Each row below is a small network's average activation on inputs in which a field has the value named, seen along a few directions.
Related values have similar rows: they may be neighbours, one step apart, or belong to one group.
In the rows, zero is written as 500.
Strong random noise was added to every row along 2 fixed directions; ignore it. To show where, here is one row again and again, with new noise each time:
[471 467 478 496 400 574 481 442 410 571 488 553]
[296 437  69 310 600 424 609 368 628 606 404 558]
[374 464 223 359 536 466 573 384 569 599 485 566]
[493 531 402 366 490 481 559 371 558 609 702 600]


Values of Dezo:
c1: [567 400 687 551 512 492 513 597 457 456 459 446]
c8: [567 418 742 664 376 513 390 603 492 417 456 397]
c3: [565 524 479 393 697 510 549 440 603 414 533 420]
c7: [500 594 408 520 635 532 597 422 606 531 535 519]
c4: [482 502 438 532 429 634 466 504 427 557 456 536]
c5: [608 688 615 467 480 392 592 642 538 492 664 491]
c6: [646 529 598 411 532 510 360 480 636 469 748 458]
c2: [478 515 672 491 430 457 524 566 428 537 600 460]
c9: [547 528 652 594 534 472 471 586 408 394 562 552]
c10: [480 520 486 657 467 411 425 487 455 407 299 523]
Each value of Dezo is a pair of two hidden parts, and every pair occurs once (2 first parts, 5 second parts).
Q: c9 and c7 share the first part; c9 and c10 share the second. Which value has the first part of c10 and the second part of c7?
A: c4
Q: c5 and c1 share the first part; c5 and c2 share the second. Which value has the first part of c2 and the second part of c1?
A: c8

Values of Gil:
f1: [486 341 344 573 595 423 588 656 661 364 214 225]
f6: [466 532 492 574 524 752 477 313 357 567 408 539]
f3: [496 520 602 468 394 748 324 351 440 537 426 448]
f4: [374 503 464 434 298 508 583 451 318 543 459 580]
f2: [626 259 657 666 533 625 263 555 353 358 335 513]
f7: [636 612 706 655 293 306 568 614 475 423 611 567]
f10: [491 629 512 653 434 360 571 704 425 456 520 583]
f8: [267 524 238 355 592 495 623 396 520 788 569 644]
f5: [371 559 178 179 940 292 695 577 781 542 433 383]
f9: [339 319  20 281 675 334 444 357 868 426 391 431]
Each value of Gil is a pair of two hidden parts, and every pair occurs once (2 first parts, 5 second parts).
Q: f1 and f7 share the first part; f1 and f5 share the second. Which value has the first part of f5 and the second part of f7?
A: f10
Q: f8 and f6 share the first part; f8 and f4 share the second. Which value has the first part of f4 and the second part of f6?
A: f3
